Here are a small network's activations along a few directions, averaged over the inputs that share one value of a field.
Related values have similar rows: they may be neighbours, one step apart, or belong to one group.
In the rows, 500 means zero.
Strong random noise was added to every row along 4 fixed directions; ignore it. To show where, here is one row again and again, with new noise each time:
[475 407 499 440 565 603 572 460 616 401 532 613 486 458 526 487]
[491 394 549 377 600 655 633 422 658 419 505 640 504 405 432 476]
[534 546 390 563 524 462 471 550 372 648 448 457 497 643 646 514]
[442 474 545 448 492 558 629 449 479 502 598 580 491 439 214 511]
[458 445 459 504 515 539 528 499 531 433 562 571 474 510 539 502]
[464 512 398 578 445 477 501 609 454 556 554 533 478 547 545 459]


Values of T:
t13: [636 601 376 575 559 345 363 386  39 685 402 193 499 889 816 752]
t1: [528 556 487 578 468 368 285 520 306 571 410 289 473 566 592 520]
t11: [539 500 488 650 421 311 147 467 356 306 632 322 424 677 810 706]
t7: [483 562 598 440 542 505 530 342 515 434 478 450 557 485 386 598]
t8: [430 511 544 409 462 592 700 440 592 523 541 628 562 394 214 432]
t3: [517 596 617 449 491 493 553 541 606 735 301 508 543 374 345 415]
t5: [558 495 547 340 652 590 634 377 452 638 367 485 533 523 384 537]
t9: [618 408 427 477 543 529 416 562 614 500 405 518 525 504 729 428]
t2: [407 588 609 531 500 530 601 431 550 490 489 525 545 430 301 499]
t12: [529 627 489 620 479 392 362 488 311 630 404 323 447 546 468 522]
t4: [412 604 455 566 471 390 553 490 433 480 492 483 496 569 523 519]
t10: [654 499 515 436 592 455 493 439 295 660 436 366 501 654 539 596]
t6: [632 563 421 611 418 385 306 746 424 614 508 417 541 571 695 442]
T is arranged as a ring.
Q: Going along T from t9 by way of its neighbour t6, in what order are t8, t5, t12, t4 met?
A: t12, t4, t8, t5
Q: Which values are neighbours of t7? Give them in the order they are listed.
A: t3, t2

Values of C:
c9: [520 461 375 530 557 555 509 568 616 442 489 514 482 594 871 477]
c2: [516 379 428 550 447 443 411 536 562 219 643 554 462 604 861 518]
c4: [462 552 414 641 337 397 367 687 446 476 589 449 518 480 534 485]
c6: [463 496 591 492 379 500 535 548 393 574 677 520 495 365  51 469]
c5: [629 503 484 431 570 537 519 558 393 685 373 440 519 508 472 484]
c8: [492 398 428 521 472 532 487 595 613 374 582 621 462 507 732 410]
c7: [345 528 363 630 406 407 419 505 416 422 596 497 486 582 513 577]
c12: [427 476 451 508 516 516 571 533 547 436 516 559 505 504 584 451]
c10: [538 501 528 501 530 504 466 511 632 502 429 501 509 443 581 445]
c3: [685 455 606 340 612 649 502 429 626 645 318 528 540 443 498 489]
c11: [465 583 576 478 517 457 494 370 460 517 474 462 463 460 340 510]
c13: [438 535 645 429 550 527 602 367 522 466 464 466 514 438 268 549]
c1: [422 539 485 569 471 480 539 535 528 516 481 532 494 474 482 471]
C is arranged as a ring.
Q: Going along C from c4 by way of its neighbour c3, in what order are c8, c10, c11, c13 met?
A: c8, c13, c11, c10
Q: Which values are neighbours of c7? Give them in the order they are listed.
A: c12, c1
